Each row below is a small network's average activation on inputs in which a field has the value named, seen along a few directions.
Values that are neighbours, or in one group, have similar rows; names and order tell nothing.
In the rows, zero is written as 500.
Strong random noise was added to every row along 9 fixed directions; ignore it. To show where, here is one row again and again, with new noise each time:
[670, 546, 423, 367, 570, 475, 516, 448, 412, 550, 475, 441, 623, 668, 476, 496, 347, 654, 566, 430, 504, 507]
[556, 424, 419, 574, 467, 539, 546, 528, 462, 525, 485, 493, 517, 569, 472, 549, 616, 491, 480, 467, 397, 485]
[511, 676, 575, 379, 592, 481, 382, 519, 687, 611, 496, 606, 389, 399, 410, 352, 507, 599, 608, 512, 594, 419]
[539, 697, 358, 399, 614, 615, 371, 633, 356, 401, 290, 279, 459, 448, 442, 110, 577, 453, 260, 311, 439, 224]
[507, 475, 566, 316, 630, 647, 448, 603, 456, 327, 447, 466, 626, 532, 509, 372, 398, 504, 354, 494, 607, 498]
[582, 170, 717, 445, 597, 708, 485, 688, 518, 283, 419, 514, 534, 478, 503, 436, 455, 381, 439, 642, 451, 638]
[588, 523, 534, 596, 359, 367, 371, 567, 505, 800, 544, 523, 321, 378, 709, 570, 455, 396, 543, 514, 620, 507]
[533, 363, 628, 482, 543, 520, 496, 601, 493, 502, 508, 551, 450, 439, 563, 548, 471, 461, 507, 565, 490, 588]
[296, 420, 632, 593, 455, 582, 428, 402, 628, 471, 573, 564, 568, 562, 444, 542, 664, 453, 598, 552, 633, 504]
[638, 334, 532, 518, 518, 586, 477, 605, 463, 468, 420, 449, 477, 516, 502, 447, 505, 434, 488, 519, 394, 522]
[465, 494, 534, 440, 553, 567, 388, 562, 610, 512, 580, 571, 443, 454, 504, 496, 511, 516, 529, 465, 523, 431]


Values of J:
j3: [437, 497, 542, 483, 613, 481, 576, 315, 670, 417, 587, 592, 531, 511, 364, 494, 529, 634, 657, 572, 432, 488]
j9: [472, 470, 418, 490, 526, 574, 352, 378, 562, 435, 544, 446, 444, 553, 439, 516, 463, 570, 680, 417, 329, 397]
j4: [627, 544, 476, 525, 434, 485, 418, 400, 508, 496, 373, 295, 516, 620, 460, 285, 408, 443, 629, 475, 435, 405]
j5: [603, 579, 478, 501, 501, 512, 602, 558, 431, 459, 303, 434, 460, 477, 376, 332, 545, 494, 402, 557, 448, 586]
j11: [643, 530, 437, 531, 494, 383, 460, 429, 374, 566, 431, 306, 496, 573, 446, 416, 373, 521, 652, 425, 352, 415]
j6: [542, 610, 555, 512, 458, 447, 556, 550, 414, 534, 360, 465, 549, 484, 522, 402, 465, 448, 432, 594, 666, 589]
j7: [438, 523, 469, 565, 440, 441, 563, 714, 415, 578, 547, 600, 322, 193, 597, 601, 610, 411, 264, 517, 524, 577]
j1: [611, 445, 464, 511, 464, 636, 470, 516, 674, 447, 421, 544, 445, 513, 425, 348, 494, 406, 516, 536, 417, 460]
j8: [518, 546, 393, 517, 404, 562, 452, 541, 511, 457, 457, 459, 499, 482, 525, 457, 538, 397, 390, 453, 494, 436]
j10: [489, 594, 431, 381, 473, 561, 419, 327, 655, 491, 573, 549, 593, 622, 428, 545, 366, 660, 626, 486, 672, 532]
j12: [530, 347, 725, 588, 464, 482, 462, 489, 674, 459, 447, 501, 508, 451, 468, 389, 454, 402, 576, 669, 569, 556]
j2: [728, 681, 165, 405, 508, 448, 530, 547, 541, 522, 520, 456, 514, 531, 494, 425, 365, 603, 380, 361, 357, 291]
A value of J combines one of 3 hidden first parts with one of 4 second parts; all combinations occur once.
Question: j11 and j12 share the first part; j11 and j1 share the second. Which value has the first part of j1 and the second part of j12?
Answer: j3
Question: j8 and j5 share the first part; j8 and j6 share the second. Which value has the first part of j6 and the second part of j5?
Answer: j7

Values of P:
p11: [510, 435, 521, 383, 667, 492, 540, 692, 463, 432, 562, 571, 353, 297, 546, 573, 422, 555, 421, 469, 355, 513]
p2: [432, 480, 582, 573, 467, 596, 533, 573, 496, 356, 343, 414, 573, 483, 362, 277, 701, 386, 346, 556, 502, 469]
p10: [668, 394, 529, 508, 507, 554, 453, 619, 389, 523, 363, 457, 366, 457, 497, 472, 484, 475, 592, 499, 364, 565]
p4: [549, 809, 356, 475, 591, 104, 625, 281, 342, 800, 564, 446, 316, 453, 573, 590, 406, 758, 700, 348, 297, 413]
p5: [654, 359, 281, 646, 408, 491, 636, 520, 653, 627, 624, 646, 313, 513, 472, 748, 602, 518, 568, 473, 148, 491]
p9: [634, 352, 426, 557, 489, 656, 610, 684, 578, 333, 405, 530, 514, 483, 362, 377, 669, 396, 312, 555, 289, 449]
p6: [562, 595, 313, 519, 466, 559, 492, 420, 605, 527, 528, 472, 576, 593, 405, 444, 551, 548, 451, 457, 507, 376]
p8: [735, 409, 198, 509, 345, 649, 367, 609, 601, 579, 598, 517, 466, 613, 536, 616, 443, 473, 488, 355, 433, 431]
p1: [512, 549, 600, 533, 467, 390, 429, 303, 487, 627, 411, 403, 658, 685, 421, 428, 461, 591, 793, 502, 649, 540]
p3: [547, 482, 337, 530, 420, 520, 561, 405, 429, 557, 575, 528, 736, 763, 458, 744, 512, 630, 550, 459, 495, 562]
p12: [536, 224, 720, 542, 535, 488, 487, 456, 440, 487, 505, 434, 387, 468, 570, 555, 370, 453, 696, 596, 405, 680]
p7: [733, 570, 475, 384, 530, 413, 596, 335, 517, 519, 442, 503, 720, 736, 447, 467, 279, 621, 636, 570, 563, 547]
The values of P form a 3 by 4 grid.
Question: How many steps from neighbour to neighbour lead from p4 to p1, at the fewest?
Answer: 4
A value of P combines one of 3 hidden first parts with one of 4 second parts; all combinations occur once.
Question: p7 and p9 share the first part; p7 and p4 share the second. Which value has the first part of p4 and the second part of p9?
Answer: p6
Question: p1 and p2 share the first part; p1 and p3 share the second. Which value has the first part of p3 and the second part of p2?
Answer: p11
